cols: L H K W P G V S
j575: [-12,   9, -15,  -7,   9,  17,   6,  -7]
j967: [ 43,  38, -16,   0, -38, -23, -11,  19]
j299: [ -7, -13, 118, -25,   4,   2,  -2, -23]
j270: [-22,  11,  -2,   5,  63,   5,   9, -30]
j564: [ 17,  15, -22, -29, -56,   3,   5,   7]
j105: [ 15,  36,  19,   4, -38,  26,  43,   9]
j953: [-15,  37,  12,  10,  31,  -9,   6,  24]
j71: [  5,   0,  41,  13, -13, -45,  -1,  -5]
diff j564: [ 17,  15, -22, -29, -56,   3,   5,   8] : 7, [7]
down: [-22,  17,  15] : L
diff j270: [-22,  11,  -3,   5,  63,   5,   9, -30] : 2, [-2]

cols: D B F M A
j783: [-13, -47,  -3,  -6, -38]
j849: [-21, -32, -58, -23, -45]
j722: [ 91,  92,   6, -30,  69]
j571: [  1,   6,  24, -28,  61]
j750: [-35,  -5,   2,  76,  35]
j40: [ 15,  16, -63,  46, -30]
j114: [ -76,   -9,   13,   20, -112]
j715: [-41,  37, -42,  31, -42]
gone j722: [-30,  92,   6,  69] : [91]
down: [-76, -41] : D
gone j40: [ 15, -30,  46, -63] : [16]
diff j722: [ 91,  92,   6, -30,  70] : 4, [69]

cols: J T E Z Y R N C U
j774: [ -45, -102,  -35,   14,   81,  -36,  -22,  -36,  -77]
j78: [ -36,   88,   26,  -25,  -51, -102,  -21,  -36,  -77]
j181: [ -21, -102,  -51,   26,   88,  -36,  -25,  -36,  -77]
j868: [ -34, -102,  -53,   14,  -36,   81,  -22,  -36,  -77]
j949: [ -29, -103,  -37,   14,  -37,  -36,  -21,  -36,  -77]
down: [ -36, -102,  -36,   81] : R
down: [  88, -102, -102, -103] : T
start: [ 81, -36, -22, -36] : j774, 4
gone j774: [-102,   14,  -35,  -45,  -22,  -36,  -77,  -36] : [81]
diff j78: [ -36,   89,   26,  -25,  -51, -102,  -21,  -36,  -77] : 1, [88]
start: [ -21, -102,  -51,   26,   88,  -36,  -25] : j181, 0

cols: bodun sapan Mufu dodin
j471: [-40, 104, -74, -23]
j2: [ 42,  33, -42,  52]
j589: [-42,  33,  42,  54]
j255: [  0,  68, -40,  54]
down: [52, 54, 54] : dodin
start: [ 42,  33, -42] : j2, 0

cols: dapo Kidof vedu Mifeg
j518: [-93,  -8, -92,  27]
j507: [-50,   5, -16, -74]
j612: [ 40, -17, -31, -51]
j784: [-27,  33, -55,  35]
j199: [-16, -13,  41,  54]
j763: [ 26, -11, -42,  71]
j340: [ 59,   1, -74, -29]
j852: [ 46, -22, -36,  78]
diff j763: [ 25, -11, -42,  71] : 0, [26]
start: [59,  1] : j340, 0
start: [ 59,   1, -74] : j340, 0
down: [-16, -31] : vedu
gone j852: [-36,  78, -22] : [46]
start: [ 40, -17, -31] : j612, 0
down: [ 33, -13, -11,   1] : Kidof

cols: sasat Mokor tem sefa fotab fafi lam mim
j10: [  9,  34,  19, -33,  -2,  -3, -19,  16]
j576: [  -4,  -78,  -69,   85,  -40, -115,   72,  -59]
j559: [ -2, -59,  19,  81,  68, -48,  55, -36]
j675: [29, 10, 48, 39, 73, 26, 18, 19]
j562: [ 11, -48,  81,  68,  19, -59,  55,   3]
j118: [-10, -42,   8, 104,  49, -84,  35, -16]
down: [ 34, -78, -59,  10, -48] : Mokor
gone j562: [-59,  11,   3, -48,  81,  68,  55] : [19]
gone j576: [-115,  -78,   85,   72,   -4,  -40,  -59] : [-69]
gone j10: [ 16,   9, -33, -19,  34,  -3,  19] : [-2]
start: [-59,  19,  81,  68, -48,  55] : j559, 1

cols: Zakos Kubup rafu kezis
j688: [-18,  33, -17,   8]
j654: [  8,  15,  67, -83]
j928: [54, 38, 23,  4]
j708: [-45,  10,   5,  33]
j578: [-18,  33, -17,  -1]
j686: [ 14, -12,   9,   9]
j496: [ 39,  18, -87,   9]
j844: [39, 18, 28,  9]
down: [33, -1,  9,  9,  9] : kezis
diff j654: [  9,  15,  67, -83] : 0, [8]
diff j688: [-18,  33, -16,   8] : 2, [-17]
start: [38, 23,  4] : j928, 1

